A small network was trained on invented records. Each row is its activation on one of them, seen along a few directions.
Each row is followed by the record's values for the fields Z, M, J, T, B, C, V, E.
A field that a record lacks is left out.
The largest differences between rows may come from other fields.
(in the rows, 128 means zero)
[129 110 113 147  98 120 131 107 146 130 134 163 115 135 138 116 127 130
 135  97 145 102  98 123 113 123 112 129 143 137 108 116 140 114 117 101
 108 141 145 154 181 133 143 128 137 105 118 127 108 119 136 121 111 103
 144  96 126 130 123 154 161 129  75 142 125 135]
Z=z1 M=m2 J=j1 T=t1 B=b4 C=c2 V=v1 E=e2
[138 160 122 149  96 135 126  89 115  95 142 157  85 163 127 138 133 131
 125 126 157  94 123 129 145 142 110  98 125 139 110 103 154 141 128 138
 128 115 132 137 118 103 117 110 147 111 139 133 117 130 136 135 145 106
 112 137 116 120 151 131 153 105 130 142 136  92]
Z=z1 M=m2 J=j1 T=t1 B=b4 C=c2 V=v1 E=e2
[115 124 127 152 116 134  76 108 118 149  88 107 134  88 125 130 134 135
  91 167 140 117 131 135 134 102  98 174 153  92 124 130 101 124 114 119
 149 150 137  98 144 133 163 114  91 125 129 119 167 168 146 125 111 121
 109 137 120 135  78 142 133 127 165 151 180 142]
Z=z2 M=m1 J=j3 T=t1 B=b4 C=c2 V=v2 E=e1
[165 170 155 111 140 131 124 133 104  54 163 159  45 161  70 119 127 180
 151 108 125 102 138 138 170 120 154 128  80 157  99 102 143 158 113 150
 118 108 119 152  88 134  72 118 123 132 129 154 123  97 114 142 103 115
 126 131 135 132 166  87 114  99  94 143 105 101]
Z=z2 M=m1 J=j2 T=t2 B=b3 C=c2 V=v1 E=e2
[100  87 113 168  66 159 147 133 149 172 158  98 131 142 134 109 139 120
 161 115 105 152 144 107 149 116  99 107 144 124 101 130 128  91 123 160
 127 134 103 133 145 131 116 112 129 141 135 114 141 165 124 146 141 111
 146 111 125 126 126 118 142 166 109 135 123 173]
Z=z2 M=m1 J=j3 T=t1 B=b4 C=c2 V=v1 E=e2
[149 136 180 124 129 110 128 121 159 146 121 130 173 114 137 144 127 144
 121 146 168 130 112 135 102 137  74 160 131  83 127 154  94 107 134 132
 129 132 142 137 155  93 146 119 147 118 106 127 113 131 116 130 113 112
 153 110 158 130 144 195 119 168 142 106 216 118]
Z=z1 M=m2 J=j2 T=t1 B=b3 C=c1 V=v2 E=e2
[143 166 151 119 141 144 140 158 111  88 163 173  64 146 124 121 144 148
 138  88 134 122 156 146 128 136 188 105 126 131 141 103 128 187 126 103
  74 131 123 106  98 112 107 148 129 102 168 133 134 106 147 130 115 112
 136 123 109 115 157  74 119 107 120 139 104 112]
Z=z2 M=m1 J=j3 T=t2 B=b1 C=c1 V=v2 E=e1
[106 100 136 141 141  94 169 149 148 126 169 124 114 155 166 144 120  81
 113 151 141 135 152 118 129 158 127 125 143 164 145 110 130 122 132 157
 138 142 116 110 127 163  96 127 139 146 144 122 121 120 116 109 133 100
 140 119 131 115 118 113 116 127 125 143 118 157]
Z=z1 M=m1 J=j3 T=t1 B=b4 C=c1 V=v1 E=e2
[133 145 135 122 127 150 166 132 160 150 154 135 140 110 153 145 108 104
 153 141  90 133 145 120 170 146 124 128 139 121 131 162 105 112 143 128
 111 148 107 104 121  97 109 162 142 125 100 149 107  92 126 155 155 115
 162 152 164 102 133 160 157 132 123 100 155 118]
Z=z2 M=m2 J=j3 T=t2 B=b3 C=c1 V=v2 E=e2
[109 124 115 119  94 126  98 134 130 111 117 138 108 121 143 145 112 121
 121 119 128 137 138 116  96 113 135 125 124 120 115 166 121 158 137 103
 110 133 136 109 132 124 140 136 155 117  98 137 147 137 139 156 103 117
 114 143 122 109 119 107 144 123 107 138 121 116]
Z=z2 M=m1 J=j3 T=t1 B=b1 C=c1 V=v2 E=e1
[163 113 150 150 118 123 100  89 109 173  35  94 204 109 108 106 107 152
 120 178 148 107  80 114 103 122  81 170 139 139 136 127 115 136 162 125
 144 116 133 132 159 125 186 119  69 139 135 129 109 165 133 106  88 138
 108 146  99 166 124 190 135 169 151 147 187 128]
Z=z1 M=m2 J=j1 T=t2 B=b2 C=c2 V=v1 E=e2
[126 159 147 150 115 130 118 115  85 110 151 171 116 133 107 122 139  98
 112 118 142 106 107 149 115 123 113 106 158 121 122 106 132 115 132 110
 119 150 129 117 152 129 123 134 114 104 124 126 133 112 132 127 153 138
 112 139 130 120 157 133 130  87 118 151 151 120]
Z=z1 M=m2 J=j1 T=t1 B=b4 C=c2 V=v2 E=e1
[ 90 101 104 127 132 162 168 134 157 127 156 155 134 161 141 152 107 111
 151 114 106 139 167 105 107 134 109 105 117 155 144 159 176 117 141 149
 149 121 139 141 128 146  90 161 160 160 109  94 151 105 130 116 110 114
 129 162 100 138 138 107 194  86 127 111 114 121]
Z=z1 M=m1 J=j3 T=t2 B=b1 C=c1 V=v1 E=e2
[137 132 115 108 127 141 159 157 148 116 147  71  94 143 149 109  95 120
 134 123 126 136 143 139 131 125 135 138 120 173 129 120 135 127 116 136
 102 164  97 144 136 149 105 151 164 132 103 112 124 103 168 163 111 122
 125 124 122 136 149 116 137 111 108 133 106 143]
Z=z2 M=m1 J=j2 T=t2 B=b4 C=c2 V=v1 E=e2
[188 142 175 129 105  91 119 119 117 149 100 122 168 126 117 142 124 185
 136  98 119 128 130 110 114 107  90 142 106  95 110  98 125  63 125 133
 163 137 159 130 143 115 115 109  79 131 117 150 153 115 111 130 123 136
 117 183  61 141  96 139 115 121 161  87  93 178]
Z=z1 M=m1 J=j2 T=t2 B=b2 C=c2 V=v1 E=e2
[156 119  90 141  98 135 128 146 113 142 149 134 116 131 148 113 141 101
 117  98 128 123 127 140 131 125 123 135 112 108 111 133 166 154 104 108
 122 148 133 121 137 170 135 132 134 107 111 116 150 132 164 162 148 111
 152 131 141 134 125 132 141 134 160 135 146 118]
Z=z2 M=m2 J=j1 T=t1 B=b4 C=c2 V=v2 E=e1
[143 139 155 132 142 106 100 101 119  90  81 147 106 150 139 133 176 178
 104 118 114 141 126 134 132 110 135 113 112 114 142  84 132 147 143 129
 137 135 136 133 112 112 132 119 119 127 164 133 152 135 132 114 104 106
 142 132 128 128 153 111 110  82 142 156 151 143]
Z=z1 M=m1 J=j3 T=t1 B=b1 C=c2 V=v1 E=e2
[ 49 108  90  99  86 157 214 217 201 188 234  71 130 144 154 138 105  77
 143 157  71 160 174  70 142 146 142 133 117 140 115 207 166  77 154 124
 143 128  90 172 161 176 140 172 156 153  84  84 134 117 112 171 141 135
 155 107 112 104 103 136 156 145 129 105  75 145]
Z=z2 M=m1 J=j2 T=t2 B=b1 C=c1 V=v2 E=e1
[129 108 100 135  86 136 177 120 151 160 120 105 154 141 162 107 114  96
 113 150 125 140  97 108 154 121 105 157 146 138 106 133 126  89 131 120
 154 152 105 129 162 130 120 164 115 143  90 129 125 150 158 148 120 158
 128 128 109 115 115 173 144 129 149 134 134 113]
Z=z1 M=m2 J=j1 T=t2 B=b4 C=c2 V=v1 E=e2
[135 116 117 145 121 105  89 140 125 160  79  97 156  97 139 102 129 160
 120 161 155 116 140 146 121 100 118 163 127  98 101 136 104 154 135 107
 133 145 100 141 117 105 143 129 108 144 123 138 132 139 131 114  86 127
 105 123 119 159 140 108 136 162 137 129 148 117]
Z=z2 M=m1 J=j3 T=t2 B=b3 C=c2 V=v1 E=e2
[114 130  84 145 107 151 183 169 145 145 155 131 125 135 140 138 143 120
 165 137 111 129 151 103 141 117 117 124 112 159 146 135 129 117 139 168
 139 101  96 143 155 112 159 119 106 140 112 117 141 126 107 154 135 128
 102 107 147 138 127 119 125 164 130 127  93 139]
Z=z2 M=m1 J=j1 T=t1 B=b3 C=c1 V=v1 E=e2
[145 109 115 113 153 149 119 131 137 146 116 154 111 135 119 141 147 156
 109 134 133 106 132 107 135 113 159 102 110 138 153 113 101 149 117 126
  99 138 123 137 128 140 115 129 139 135 134 123 122 107 121 129 115  97
 122 122  85 116 152 149  93 125 146 140 151 147]
Z=z2 M=m2 J=j3 T=t1 B=b2 C=c1 V=v1 E=e2
[152 137 151 115 158 157 122 132 134 127 134  98 125 113 121 119  99 127
 152 101 128 129 136 132 118 113 159 114 142 154 119 116 138 156 135 141
 127 138 160 142 105 140 140 117 123 136 125 144 103 107 137 116 121 135
 142 139 124 138 146 133 120  91  92 122  90 160]
Z=z1 M=m1 J=j2 T=t2 B=b2 C=c1 V=v1 E=e2
[125 138 134 155  94 102 184 148 123 160 134  94  98 121  96 148 138 111
 136 152  85 126  88 106 123 101 116 114  95 141 151 171 138 157 199 104
  77 108 106 119  92 118 135 114 120 145  71  32 171  91 127 111 165 112
  77  49 120 128  90 158 179 110 120 126  88 141]
Z=z2 M=m2 J=j1 T=t1 B=b4 C=c1 V=v2 E=e1
[111 114 132 112 140 123 127 105 131 157 123 115 188  93 143  98 138 116
 137 146 123 127 104 109 135 118 118 170 134 106 105 146 106 119 162 114
 129 139 104  81 129 120 132 109 161 141 109 148 131 136 115 141 113 138
  82 134 140 131 111 117 145 151 153 143 141  95]
Z=z2 M=m1 J=j3 T=t2 B=b6 C=c2 V=v2 E=e2
[136 133 148 136 105 133 114  87 131 127 138 129 102 116 123 133 110 138
 108 124 153 109 102 115 125 131  92 125 108 150 143 110 162 129 140 156
 103 141 135 133 156 117 135 102 126 127 119 140 115 144 155 149 121 131
 108 153 131 118 143 136 110 139 141 155 120 106]
Z=z1 M=m1 J=j2 T=t1 B=b4 C=c2 V=v1 E=e2
[140 158 128 133 125 122 133 120 161 119  82  77 136 117 108  96 112 136
 144 141 145 133 122 139  92 114 113 145 136 119 174 128 115  94 119 110
 149 146 147 130 105 132 145 106 110 125 126 114 124 162 144 158 123 126
 139 141 144 161 112 160 136 151 131  96 161 158]
Z=z1 M=m2 J=j2 T=t1 B=b1 C=c2 V=v2 E=e1
[128 145 119 119 116 129 133 102 140 138  97  94 148 104 143 118 117 130
 139 144 148 141 118 128  92  81 133 147 126 115 127 121 131 127 128 124
 119 125 132 107 122 147 141 122 124 121 138 127 121 189 129 134 116 143
 157 151 116 143 105 173 115 146 143 105 139 123]
Z=z1 M=m2 J=j2 T=t2 B=b1 C=c2 V=v2 E=e1
[152 148 129 135 137 127 109  95 127 100 151 193 114 110 118 154 149 155
 118  89 119 123 122 143 118 104 139  95 113 136 106 102  86 164 145 133
  82 114 144 103 110  73 144 127 131  81 177 163 141  84 137 145 118 112
 106 152 169 134 156 141 101  89  99 111 163  95]
Z=z2 M=m1 J=j1 T=t1 B=b3 C=c1 V=v2 E=e2
[155 172 131 154 105  73  81  84 103  85  90 170 127  92 104 121 139 132
 126 134 156  82 110 173 118 100  92 103 124 121 134 129  99 167 133 142
 104  82 128 123 129  98 155 111 137 132 144 153 127 134 134 116 104 133
  75 151 134 165 145 118 128 113 123 143 140  81]
Z=z1 M=m1 J=j1 T=t1 B=b3 C=c2 V=v2 E=e2
[ 72 129  87 136 100 133 176 138 140 174 146 117 149 144 136 115 102 138
 135 139  87 122 130 112 144 135 118  83 156 129 107 142 148 104 166 156
  93 109 107 124 139 138 107 135 108 145  94 117 116 173 111 168 127 151
 176  87  93 124  88 102 119 182 119 109  98 127]
Z=z2 M=m2 J=j3 T=t2 B=b2 C=c2 V=v2 E=e1
[132 108 125 126 139 128 134 154 134 146  97  91 141 126 140 144 104 107
 124 162 130 137 139 129 116 133 100 167 145 110 122 128 125 109 120 121
 172 131 130 129 143 123 141 169  92 143 162  92 142 141 132 142 125 103
 119 106 122 123  97 107 125 160 127 109 117 111]
Z=z2 M=m1 J=j1 T=t2 B=b1 C=c1 V=v1 E=e1
[112  94  98 145 125 155 168 142 161 180 167 115 140 136 146  91  76 134
 146 101 104 175 138 117 154 126 126 120 102 143 132 158 163 104 154 136
 164 127 133 103 155 128 124 142 133 184 105 106 129 116 122 141 112 112
 157 146 103 173  94 159 121 104 137  99 107 127]
Z=z2 M=m1 J=j2 T=t2 B=b2 C=c2 V=v1 E=e2
[112  92  97  98 115 152 184 179 144 169 197  87 194 120 150 112 102  97
 143 114 112 156 133 100 144 151 158 122 178 180 113 158 147  84 142 129
 188 140 100 141 146 118 135 158 138 180  64  91 115 148 131 172 149 132
 136 119 117 102 102 136 138 136 138 136  88 128]
Z=z2 M=m1 J=j1 T=t2 B=b2 V=v1 E=e2

Which values does each new row have?
[115 110 147 128 118 139 179 131 182 121 219 131 104 165 164 163 117  94
 133 118 101 116 162  94 126 170 164 119 112 172 116 131 163 111 127 118
 137 145 121 129  88 157  73 148 171 140 115 131 106 114 124 118 133  99
 136  91 131 102 139  87 122 106 138 120 102 142]
Z=z1 M=m1 J=j3 T=t2 B=b4 C=c1 V=v1 E=e2
[102  85  95 116 114 115 229 142 172 163 207 118 133 124 150  96 114 105
 166 160  83 103 133 115 162 119 147  81 167 132 147 145 128  67 134 111
 115 148  88 146 145 152 108 183 143 155  75 143  92 112 115 127 129 143
 158 108 145 111 117 139 164 135  89 144  52 120]
Z=z1 M=m2 J=j3 T=t2 B=b3 C=c2 V=v1 E=e2
[108 171 111  89 122 157 172 129 119 110 206 179 100 171 155 167 111 120
 117 123 105 121 125  93 157 141 170  69 138 179 115 126 136 138 117 128
 117  89 119 135 114 119  96 165 145 100 135 117 103  98 117 148 160 113
 172 116 145 126 132 114 107 106 127  92  92  86]
Z=z2 M=m2 J=j1 T=t2 B=b2 C=c1 V=v2 E=e1
[114 123 113 158 103 124 116 114  81 143 121  99 129 138 126 123 139 133
 132 134 143 151 137 103 129 141 116 113  93 102 131 146 160 137  66 112
 174 113  89 100 164 102  84 100 180 126 123 150 129  97 113 120 146 106
 143 132 126  68 138 149 134 109 119 114 121 185]
Z=z2 M=m2 J=j3 T=t1 B=b4 C=c2 V=v1 E=e2
[154 111 151 108 135 116 119 124  91 166  85 111 176 122 144 137 122 121
 111 157 164 126 107 136  64  92  81 105 140 107 136 122  91 126 172 134
 154 124 142 124 165 121 168 141  89 110 116 118 114 129 142 140  93 141
 138 126 142 118 104 167 109 172 143 111 171 108]
Z=z1 M=m2 J=j1 T=t1 B=b2 C=c1 V=v2 E=e1
[109  96  98  78 131 146 235 145 155 139 220 145  85 163 160 121 127 127
 159 118  91 134 156 120 163 144 194  88 154 161 152 157 182  87 150  98
  96 133 117 150 115 136  76 179 155 119 132 121 102 104 115 158 154  94
 185  96 145  75 156  84 160 108 100 128  48 145]
Z=z2 M=m2 J=j3 T=t2 B=b1 C=c1 V=v1 E=e2
[139 120 106 153 113 128 159 111 147 146  80  85 149 125 160 114 150 106
 112 143 133 142  91 141 128 111 103 125 142 113 104 112 124  80 142 110
 173 127 115 116 172 105 160 135 118 140  85 125 129 158 160 146 125 126
 117 119 129 132 116 151 115 129 153 130 154 144]
Z=z1 M=m2 J=j1 T=t1 B=b4 C=c2 V=v1 E=e2
[128  87 113 144  73  89 172  94 152 174  79 106 151 132 142  89 131 127
  92 156 139 144 104 136 116  99  61 166 141 111 121 154 105  78 155 136
 160 144 114 119 193 125 154 149  91 139 141 137 135 163 130 147 103 105
 129  95 132 145  84 135 143 146 140 149 139 153]
Z=z1 M=m1 J=j1 T=t1 B=b4 C=c2 V=v1 E=e2
[122  96 109 105 144 150 185 145 164 134 170 129 124 140 151 139 120 113
 144 133 139 160 115 119 162 142 142 150 132 135 125 141 171  79 132 127
 125 155 104 121 122 153  84 173 160 137  96 108 120 115 120 154 149 132
 118 107 125  91 143 143 114 113 126 106 112 158]
Z=z2 M=m2 J=j2 T=t2 B=b4 C=c1 V=v1 E=e2
[152 133 145 125 120  99  96 107 125  87 112 154 139 126 135 109 160 147
 115 103 144 134 122 139 108 125 121 118 132 130 143 105 143 130 114 109
 119 119 162 156 131 109 157 109 119 143 155 128 141 128 158 120 104 127
 135 124 134 110 169 149 120  99 104 127 133 112]
Z=z1 M=m1 J=j1 T=t1 B=b1 C=c2 V=v1 E=e2
[148 101 157 155 132 115 115 125 125 135  86 134 177 115 109 133 119 106
 116 125 133 125 120 141 123 134 108 139 170 121 135 145 106 126 133 149
 167 141 145 129 143 132 165 130  82 139 148 129 142 128 123 124 125 130
 111 152 109 133 145 148 127 120 112 158 152 132]
Z=z1 M=m1 J=j1 T=t1 B=b2 C=c1 V=v1 E=e2
[172 110 127 144 145 147 133 129 114  84 147 171  92 100 110 133 157 151
 139  99 152 133 131 133 155  93 161 102 127 124 118 138 105 147 105 145
 124 114 125 118 101 116 118 128 146 143 115 147 124 111 101 126 126 107
 103 146 142 112 146 102 101 115 118 133 113 125]
Z=z2 M=m1 J=j3 T=t1 B=b3 C=c1 V=v1 E=e2
[145  89 139 135 121 117 120  96 138 135  92 120 168 111 128 119 121 142
  91 158 155 120 111 119  98 110  98 152 149  90 133 109 118 138 156  89
 118 140 154 149 162 124 124 101 118 141 115 138 128 151 130  97  93 123
 127 149 134 133 138 151 116 159 114 126 184 140]
Z=z1 M=m2 J=j3 T=t1 B=b4 C=c2 V=v1 E=e2
[149 120 119 127 178  96 109 136 145  99 143 168  93 118 110 132 140 149
 122 128 154 101 155 145 139  89 133 119  99 118 127 127 116 140 131 140
 116 128 126 125 105 112 124 139 131 117 150 137 150  94  95 127 132 114
 121 147 115 150 135 118 107  85  92 120 123 120]
Z=z2 M=m1 J=j2 T=t1 B=b3 C=c1 V=v1 E=e2
[148 129 112 123 139 163 110 156  99  88 108 158  66 119 138 135 156 141
 122  84 136 110 148 119 145 115 146  82 140 123 139 111 108 161 100 137
  92 152 124 106  90 124 141 126 140 114 147 134 126  87 123 143 136 131
 115 114 119 129 141  81  96 102 126 129 107 128]
Z=z2 M=m1 J=j3 T=t1 B=b2 C=c1 V=v1 E=e1
